Small tables with named rows and columns. After each table, cells are looked up by row and column.

per =
         firoka  talepu
lodon        89     189
palu         84      78
piv          99      93
bufutu      124     165
fumavop     193      56
bidad       219     229
kese         34     230
rut          73     136
vizaz       204     237

palu, firoka => 84
piv, talepu => 93
kese, firoka => 34
palu, talepu => 78
lodon, talepu => 189
vizaz, talepu => 237
rut, talepu => 136
bidad, talepu => 229
kese, talepu => 230
bufutu, firoka => 124
piv, firoka => 99
fumavop, talepu => 56
bidad, firoka => 219
bufutu, talepu => 165

Table botun
|  | kivano | diz | ril | kozuna | fid | dorapu | bom | teka | fuf | ved |
|---|---|---|---|---|---|---|---|---|---|---|
| zonab | 40.2 | 54.0 | 61.3 | 85.4 | 19.2 | 3.6 | 42.0 | 48.2 | 39.0 | 20.6 |
| reb | 37.2 | 20.4 | 34.5 | 80.6 | 43.5 | 24.6 | 37.9 | 33.2 | 46.4 | 31.4 |
| satov | 49.3 | 12.2 | 45.8 | 82.0 | 26.4 | 79.0 | 53.8 | 57.4 | 47.5 | 31.0 |
| kalub | 41.2 | 51.4 | 37.8 | 79.3 | 17.5 | 54.3 | 41.9 | 14.3 | 43.4 | 51.0 |
| zok | 48.3 | 66.8 | 55.6 | 24.3 | 25.1 | 67.9 | 39.6 | 49.9 | 45.1 | 46.1 |
| tuf | 36.3 | 37.7 | 31.7 | 54.0 | 46.9 | 48.1 | 27.2 | 44.6 | 33.3 | 43.3 |

What is the ril of satov in botun? 45.8
What is the dorapu of zok in botun? 67.9
What is the fid of reb in botun? 43.5
What is the kivano of kalub in botun? 41.2
What is the kozuna of zok in botun? 24.3
What is the teka of reb in botun? 33.2
What is the ril of reb in botun? 34.5
What is the ril of zok in botun? 55.6
What is the fuf of zonab in botun? 39.0
What is the fid of satov in botun? 26.4
What is the bom of zok in botun? 39.6
Row with the largest ril: zonab

fetemeg
         zinupu  zun  bav  novo  kinubol
pabodil      52   64   61    52       52
guderob      24   60   57    60       48
mik          27   51   68    30       43
rol          66   31   63    37       50
kizifab      41   44   59    54       74
bezovif      59   35   40    68       67
pugo         55   74   41    43       28
sosi         33   32   50    69       52
zabov        67   36   58    55       36
kovo         44   60   57    62       66
baz          63   58   63    73       62
zufiki       50   27   60    43       36
rud          66   70   34    34       47
ravezun      77   35   27    25       73

kinubol of pugo: 28
zun of guderob: 60
zun of pabodil: 64
kinubol of zufiki: 36
kinubol of sosi: 52
zun of pugo: 74
bav of zufiki: 60
Row with the largest zinupu: ravezun

nago.csv
,bonugab,vaban,bis,buzos,sekur,pazur,zekevi,felo,vugim,sibosu
tet,-1425,-3947,-787,416,-6214,-250,-780,952,-7958,-1232
gif,-8211,-3761,-1671,-2796,2612,-2689,-5151,-3202,-2645,-1259
zab,-4923,-7094,-1691,-548,-1248,-7503,-3273,-318,-3135,-3251
fazodu,-4177,-3543,-3456,1236,2578,-255,-6406,-3645,-627,-1182
duku,-5600,-1344,-5366,2554,2209,-511,-700,-6793,4104,5670

zab, bis: -1691
duku, buzos: 2554
gif, buzos: -2796
duku, vaban: -1344
gif, bonugab: -8211
tet, vaban: -3947
zab, sibosu: -3251
fazodu, sekur: 2578
duku, zekevi: -700
zab, zekevi: -3273
duku, bis: -5366
fazodu, bonugab: -4177
tet, felo: 952
fazodu, pazur: -255
duku, vugim: 4104
tet, zekevi: -780
fazodu, buzos: 1236
tet, sekur: -6214
zab, vaban: -7094
zab, pazur: -7503
Row with the largest sibosu: duku

naso =
           lef    bov    bap  tobuz  ganetu
bigum    -3687   3104   2183  -4583    3179
moret    -3733   3426   2457  -4005    2577
govakab  -7859   1668  -1023  -3696    9440
gefi     -5113   3921   2477  -2619    2862
subane    -698   3036   2534  -4443     194
zula      4963  -1203  -4594    130    -197
kan      -5668   3517   1981  -3208    4209
votu     -5440   3784   2255  -2734    3439
maz      -5401     81  -3610  -2052    8965
dal       8052   -210  -1188  -3692   -3910
kire     -2179    321  -3552    314    4690
lovek    -4430   3609   2451  -3545    2887
pefi      8189    473   -366  -3029   -5280
pez      -5774   4032   2205  -1706    3131

ganetu of lovek: 2887
ganetu of dal: -3910
bap of moret: 2457
ganetu of pez: 3131
tobuz of kire: 314
bov of dal: -210
Row with the largest ganetu: govakab

Table dopal
        bep   lun  mepi
gaku    0.9   0.2  -0.1
sudir   0.2  -0.1   0.3
nusi   -0.4  -0.6  -0.8
limad  -0.1   0.2   0.9

lun of nusi is -0.6
lun of limad is 0.2
lun of gaku is 0.2
mepi of sudir is 0.3
mepi of limad is 0.9
bep of nusi is -0.4
bep of limad is -0.1
mepi of nusi is -0.8
bep of gaku is 0.9
bep of sudir is 0.2
lun of sudir is -0.1
mepi of gaku is -0.1

nepanup:
|  | tananaz | kipuso | rul | gib |
|---|---|---|---|---|
| rusubag | -42 | -14 | -16 | 34 |
| mon | -36 | -13 | 54 | 9 |
| vepuven | -67 | -87 | 8 | 92 |
| nuka | -42 | -21 | 14 | 28 |

What is the tananaz of nuka in nepanup? -42
What is the kipuso of mon in nepanup? -13
What is the rul of rusubag in nepanup? -16
What is the tananaz of mon in nepanup? -36
What is the kipuso of rusubag in nepanup? -14
What is the gib of vepuven in nepanup? 92
What is the rul of mon in nepanup? 54
What is the rul of nuka in nepanup? 14
Row with the largest kipuso: mon

bamasad =
	zufe	pag	tam	tefa	rotiziv	dor	dab
dule	68	24	150	169	140	65	117
gok	126	124	130	63	48	50	123
puv	148	203	112	140	69	119	145

tefa of gok: 63
pag of dule: 24
dor of dule: 65
rotiziv of gok: 48
rotiziv of dule: 140
zufe of puv: 148

Table sul
|  | regike | ful | kebivu | bod | moluf | foluz |
|---|---|---|---|---|---|---|
| finavad | 152 | 130 | 80 | 80 | 40 | 44 |
| bez | 169 | 152 | 68 | 68 | 13 | 42 |
| gat | 191 | 77 | 180 | 180 | 166 | 100 |

What is the bod of bez in sul? 68
What is the kebivu of gat in sul? 180
What is the ful of finavad in sul? 130
What is the foluz of gat in sul? 100
What is the bod of gat in sul? 180
What is the moluf of finavad in sul? 40
What is the bod of finavad in sul? 80
What is the foluz of finavad in sul? 44

